These are the activations of a small neural network, seen along a few directions. Each row is one input.
In each table, some parts of the input vary, and every possible input appears once, in random order.
Descriptions start from the smaller parts, as in this example, which fits no table here: values(3) and (point or line(11) or (line(4) and ring(8))).
Shared parts are said once, and a part with two or three values counts as separate values.
In the rows, zero is written as 128.

Rows:
r1: [115 134 120  97 119 157 101 154 153 151  31 153]
r2: [139 150 100 136 103  80 165 114 167  54  77 109]
r3: [138 159 146 165 126 167 124 148  36 169 229 100]
r4: [124 125 143 138 200 132 153 132 132 154 183 124]
r5: [101  65 178 119  54 156 121 110  78 132 160 162]
r6: [111  95 128  73 111 133  81 136 167 128  42 125]
r7: [104  70 168  77 136 162 129  86 127 102 106 155]
r8: [122 162  94 133 167 105  98 168 178 182 124  87]
r9: [104 110 160 104 143 186 144 102 117 124  96 185]
r10: [169 161 155 128 204 164 130 131 104 155 188 111]
r11: [ 88  99 163  91 143 128 150 110 132 105 150 157]
r12: [154 119 103 120  98 114 146  86 159  59  36 111]
r13: [ 92 126 122  84 116  97 100 156 175 132  89 126]
r14: [157 153  97 146 102 137 165 100 149  85  24 136]
r15: [170 173  89 197 161  82 157 122 172 101 110  83]
r16: [ 82  94 170 132  69 115 137 125  67 139 192 156]
r17: [123 122  86  98 131  91  81 167 177 147 116 119]
r18: [168 200 106 122 172 136  79 160 150 187 130  76]
r19: [166 143  71 156 120  74 144 115 170  66 104 109]
r20: [ 99 107 165 143  63 181 137 122  69 153 151 185]
r21: [216 206 102 187 169 114 128 119 145 104 118  76]
r22: [104 122 137 177 119 133 145 150  61 174 224 118]
r23: [122  90 132 102 161 120 138 120 131 122 177 155]
r24: [105  89 137 146  86 107 120 139  56 149 217 153]
- The inputs of r7 and r10 match in every part but one. If r5 is changed in the same way as r7 into r10, which row does it become? => r3
- Describe the family of inputs behind these rows. => line(4) and line(6)

Rows:
r25: [158 170  82 144 135  88 114 144 178 114  79  86]
r26: [106 107 167 123 118 168 134 123  71 150 180 152]
r27: [113 101 162 145 101 146 147 116  70 134 199 153]
r28: [155 153 105 120 143 128 131 114 175  96  51 110]
r29: [160 153  91 152 129  91 153 108 164  71  78 102]
r30: [158 171  92 123 163 106 115 140 189 118  76  99]
r31: [106 101 110  78  93 109 118 121 188  93  19 145]
r32: [153 150 101 135 136 116 140 114 173  92  52 120]
r33: [104 102 165 137 110 158 143 121  70 146 182 161]
r34: [108 113 145 137 126 140 119 146  79 173 212 135]
r35: [105 121 155 125 134 146 120 146  82 172 208 142]
r36: [158 164  79 138 152  98 117 143 184 121  82  90]
r37: [103 112 163 123 141 154 121 135  88 173 196 138]
r38: [163 149  95 141 125 103 144 106 171  79  70 111]
r39: [113 104 158 153 106 133 154 119  64 126 204 146]
r40: [152 160 101 121 168 115 119 135 192 119  67  98]
r41: [ 66  57 171  89  76 153 115 124  90 138 146 184]
r42: [111 118 150 145 110 130 118 145  75 168 207 129]
r43: [108 103 165 117 134 159 121 132  76 164 190 150]
r44: [159 151 102 115 161 119 117 128 182 111  60 109]
- The inputs of r34 and r36 match in every part but one. If r26 is changed in the same way as r34 into r36, which row does it become? => r28
- Describe the family of inputs behind these rows. => values(2) and (point or line(9))

Rows:
r45: [130 135 130  94 190 159 130 138 155 140  93 129]
r46: [142 141 108 113 105 113 105 148 150 127 120 112]
r47: [142 134  98 112 111 125 101 133 140 136  88 123]
r48: [131 125 168 152 136 171 121 138  36 176 248 143]
r49: [134 143 129 131 128 142 156  96 143  85  86 150]
r50: [143 133  97 134 145 105 103 140 151 124 144 104]
r51: [120 136 127 125 144 140 106 146 161 152  77 124]
r52: [151 142 113 163 133 107 169 106 146 106 134 124]
r53: [146 127 127 125 127 139 102 132 155 131  80 130]
r54: [140 121 135 136 116 134 126 113 144 107  71 119]
r55: [122 153 108 130 146  88 108 167 148 151 121 109]
r56: [139 139 116 141 119  80 130 133 132 103 115 106]
r57: [128 122 181 162 124 170 145 117  28 156 242 130]
r58: [136 154 115 134 172 116 125 142 161 167 139 104]
r59: [ 48  63 176  83 101 154 107 152  89 191 187 176]
r60: [117 143  98 112 128 127 104 147 146 156  85 116]
r61: [137 128 106 124 100 119 125 113 129 112  79 111]
r62: [155 127 132  94 173 156 124 121 149 119  96 135]
r63: [154 140 124 144 143 107 145 106 145 116 134 100]
r64: [145 125 129 123 156 148 171 101 138  88  88 146]
r65: [149 122 139 104 164 149 149 101 135  96  87 123]
r66: [135 140 107 160 110  77 153 131 134  94 116 130]
r67: [160 145 114 133 154 112 122 125 155 144 141 112]
r68: [ 65  50 184  94  76 143 125 118  71 141 184 171]
r69: [137 135 118 126  93 109 129 130 141 100 112 102]
r70: [121 143  98 133 163 108 107 156 156 147 142  97]
r71: [132 132  97 143  90 119 147 113 132 104  80 134]
r72: [144 144 108 130 130  85 105 152 141 128 124 117]
r73: [119 149 109 114 122 116 108 163 158 149 117 106]
r74: [142 146 135 100 149 146 109 115 155 118  96 138]
r75: [133 137 106 144  83 108 153 129 142  92 111 124]
r76: [134 130  95 165 125  98 150 121 143  90 136 118]
r77: [ 68  52 173  85  89 146 104 136  79 161 190 186]
r78: [138 127 105 145 134  99 126 121 141  99 137  93]
r79: [ 60  53 172 112  66 138 144 113  68 130 183 192]
r80: [123 126 169 181 117 164 164 114  23 145 240 155]
r81: [117 156 136  99 166 148 113 129 162 140  93 131]
r82: [136 125 123 155 106 134 149 114 145  99  70 142]
r83: [109 136 172 152 147 178 129 155  47 207 244 131]
r84: [137 141 143 113 139 142 132  95 143  93  88 127]
- Describe the family of inputs behind these rows. => line(4) and (values(2) or line(8))
- The inputs of r53 and r51 match in every part but the line(4) part. If r74 is changed in the same way as r53 into r51, which row does it become? => r81
- Change only the values(2) part in r48. List by row number the other rows that result. => r77
